Each row below is a small network's average activation on inputs in which a field has the value named, seen along a few directions.
Related values have similar rows: they may be neighbours, one step apart, or belong to one group.
In the rows, 128 means zero.

Other fields shift rows strongly along two fixed directions, in all tables alike. That doesn't count.
These rows show it; all are for the same value of a field, averaged over different records:
[133  94 133 107 126 150 143 131 140 165 145 123 124 102 123  96 149]
[138 105 146 112 128 145 135 137 127 147 144 117 123 103 111 100 134]
[140 129 152 134 140 138 116 140  98  97 135 110 120 124  93 125 117]
[125 142 139 161 150 125 104 129  95  68 124 116 121 147  86 148  98]
[119 121 124 137 144 136 125 130 124 119 135 129 124 127 111 124 126]
[123 116 128 131 138 137 130 130 128 130 138 128 125 119 113 117 129]
[103 130  93 167 156 118 119 114 130  98 125 152 135 152 113 149 120]
[118 110 107 136 141 133 135 122 137 135 134 139 128 126 120 118 138]

Values of P:
p18: [118 159 106 158 161 113 113 102  90  72 111 143 132 162 112 173  88]
p14: [151 156 197 112 118 123 114 145  94  71 120  92 113 138 106 145 106]
p16: [ 88 135  83 155 114  99 133 110 163 136 105 165 153 156 182 145 143]
p17: [136 168 126 148 121 110 106 128  96 109 105 114 138 154 131 161 109]
p1: [136 143 124 118 119 114 139 113 132 121 124 137 122 136 151 141 122]
p6: [ 94 126  97 162 161 108 124 110 142  89 114 164 145 155 132 148 123]
p15: [149 147 155 118 102 125 124 143 102 122 107 106 133 131 144 137 117]
p12: [134 111  98  96 112 130 150 120 174 204 153 140 125 108 153 104 156]
p7: [120 129  93 133 144 138 124 113 127 127 131 144 129 132 122 135 121]
p9: [152 106 131  68 102 143 155 130 154 210 146 125 110  91 162 102 155]
p10: [ 77 102  58 132 139 125 164  99 179 154 121 202 146 147 179 125 157]
p2: [171 123 219  88  80 147 126 178 107 143 130  57 122  83 118  87 136]
p3: [140 110 150  82 120 147 155 125 128 167 129 139 123  99 145  95 129]
p13: [146 131 172 132 138 139 110 143  88  88 131  95 117 123  79 129 104]
p11: [120 149  89 153 122 111 112 126 135 145 122 136 147 143 147 147 131]
p4: [131 128 140 121 119 117 128 134 149 116 135 125 123 125 135 125 138]
p8: [133 127 125 129 125 127 130 129 157 147 140 125 120 125 129 123 145]
p5: [133 131 142 137 107 127 112 146 133 149 124 105 132 117 131 126 140]
Each value of P is a pair of two hidden parts, and every pair occurs once (6 first parts, 3 second parts).
Changing only the second part turns p8 into p13. p12 has the same second part as p8; what does that change turn p12 into?
> p7
Changing only the second part turns p4 into p6. p14 has the same second part as p4; what does that change turn p14 into?
> p10
Changing only the second part turns p1 into p3. p9 has the same second part as p1; what does that change turn p9 into?
> p18

Values of M:
m9: [ 83 146  38 160 147 103 141  88 170 138 113 187 152 159 174 159 136]
m6: [149 125 163 130 132 142 112 150 103 122 139  83 118 104  85 114 120]
m5: [121  91 148 106 118 149 145 133 152 150 146 131 126 100 125  85 155]
m8: [124 110  96 124 114 136 130 128 155 193 144 131 135 113 144 112 155]
m3: [157 141 161  88  98 123 132 138 125 154 123 116 127 122 160 125 128]
m2: [118 141 139 164 131 110 113 138 119  80 113 117 136 151 119 147 119]
m10: [128 170 132 159 120 101 100 140 112  86 102 109 135 154 128 171 112]
m7: [142 136 148 150 156 136 105 130  82  65 133 109 112 143  71 143  89]
m4: [144 101 167  79 110 150 157 138 128 158 129 125 119  95 140  88 140]
m1: [113 118  88 121 154 129 144  97 134 134 137 172 120 138 133 136 125]
Each value of M is a pair of two hidden parts, and every pair occurs once (5 first parts, 2 second parts).
Changing only the second part turns m5 into m7. m10 has the same second part as m5; what does that change turn m10 into?
> m8
Changing only the second part turns m9 into m3. m1 has the same second part as m9; what does that change turn m1 into?
> m4

Values of Z:
z6: [ 94 117  29 143 143 124 150  89 164 184 131 183 138 140 163 141 145]
z8: [142 137 150 126 100 126 117 152 123 151 120  95 139 116 138 122 136]
z5: [128 124 144 111 109 124 146 128 137 125 119 138 125 135 152 126 135]
z4: [131 128 155 126 143 139 121 129  92  93 121 127 130 129 107 119 104]
z7: [145 121 127  99 114 139 133 129 149 172 145 125 123 111 141 111 140]
z2: [148 123 160  85 121 135 148 132 127 153 135 121 117 103 138 108 134]
z3: [ 97 140  99 197 165 104 104 121 115  52 114 138 129 170  94 171 108]
z1: [138 135 159 136 129 135 105 143 117  94 139  97 122 121  92 125 121]
The values of Z form a tree with 2 forks.
Name the neighbours of z5, in listed order.
> z2
Name the neighbours of z6, in listed order.
> z7
Name the neighbours of z3, in listed order.
> z1

Values of F:
f9: [101 156  72 141 121  94 150  96 146 137 101 175 149 166 193 167 132]
f5: [148 110 141  65 115 158 155 119 130 196 151 131 118  86 140  90 142]
f8: [145 151 212 150 121 121  90 166  75  24 110  76 118 142  76 147  98]
f1: [145 110 180  69 105 148 156 137 132 160 134 121 127  88 148  80 145]
f7: [156 138 140 127 111 117 106 153 120 137 144  86 120 123 120 139 132]
f2: [100 142 107 191 182 121 103 112  93  57 119 136 125 157  69 163  95]
f3: [ 82  95  37 148 176 122 161  82 171 118 135 211 125 155 145 136 136]
f10: [128 114 144 144 131 138 114 149 132 115 137 101 132 110 101 106 134]
f6: [153 115 117 107 120 150 121 135 134 190 141 116 118 108 123 113 129]
f4: [122 149 130 138  99 111 124 130 146 147 109 127 146 145 163 140 137]
Each value of F is a pair of two hidden parts, and every pair occurs once (5 first parts, 2 second parts).
Changing only the second part turns f10 into f7. f1 has the same second part as f10; what does that change turn f1 into?
> f9
Changing only the second part turns f2 into f6. f8 has the same second part as f2; what does that change turn f8 into?
> f4

Values of G:
g9: [ 67 135  40 198 174 101 119  93 148  82 121 185 144 177 126 172 123]
g12: [184  82 227  44 112 185 145 160  92 160 159  83  91  58  83  54 126]
g11: [148 146 166 132 101 123 107 151 100 112 112  93 134 135 126 137 118]
g2: [159 160 188 142 124 125  90 158  73  58 117  73 118 137  79 147  89]
g7: [167 154 204  97 107 132 123 144  82 100 122  88 114 122 114 131 105]
g6: [124 141 142 154 145 125 112 134 106  88 123 110 125 133 100 147 114]
g4: [134 116 139 121 114 135 121 147 144 163 135 108 134 104 126 101 146]
g3: [131 107 122  69 104 139 171 112 164 189 134 162 132 108 191  99 158]
g10: [ 94 154  94 199 185 107 102 100  96  25 112 156 130 185  85 182  86]
g5: [ 97 100  54 141 121 117 143 118 205 194 142 161 140 125 169 118 177]
g8: [125 104  72  90 117 141 165 102 173 231 141 164 132 104 176 102 161]
g1: [106 136  88 150 132 107 137 116 154 135 118 152 142 148 162 147 135]
The values of G form a tree with 3 forks.
Name the neighbours of g8, in listed order.
> g7
Name the neighbours of g10, in listed order.
> g9, g12
Name the neighbours of g11, in listed order.
> g1
How many steps from neighbour to neighbour lead from g4 to g3, at the fewest?
> 4

Values of N:
n3: [133  93 102  52  97 152 180 113 179 246 146 163 132  85 197  78 170]
n6: [158 166 202 139 117 114 101 156  67  56 105  77 121 145  98 156  90]
n5: [160 145 180 103 105 130 127 144  99 117 120  96 123 122 129 127 114]
n10: [126 124 132 126 109 123 131 137 149 155 118 123 136 121 149 120 148]
n2: [143  95 143  98 113 153 138 142 141 192 151 104 120  80 118  85 161]
n8: [135 115 163 126 146 152 125 133  86  92 131 116 116 118  82 113 103]
n1: [ 94 115  65 159 139 113 133 115 181 167 131 156 149 132 154 124 159]
n4: [ 61 172  23 232 161  74  89 100 159  62 102 179 160 210 144 209 114]
n7: [179 161 208  93 108 135 110 151  63  86 125  79 111 123 105 138  90]
n9: [100 122  72 168 157 121 124 108 133 114 130 155 127 150 113 152 124]
n11: [119  99 118 113 156 140 149 108 152 122 150 160 114 122 118 107 134]
The values of N form a line.
Going along N from n3 by way of its neighbour n7, in what order are n5, n2, n8, n1 met?
> n5, n1, n2, n8
Name the neighbours of n10, in listed order.
> n6, n4
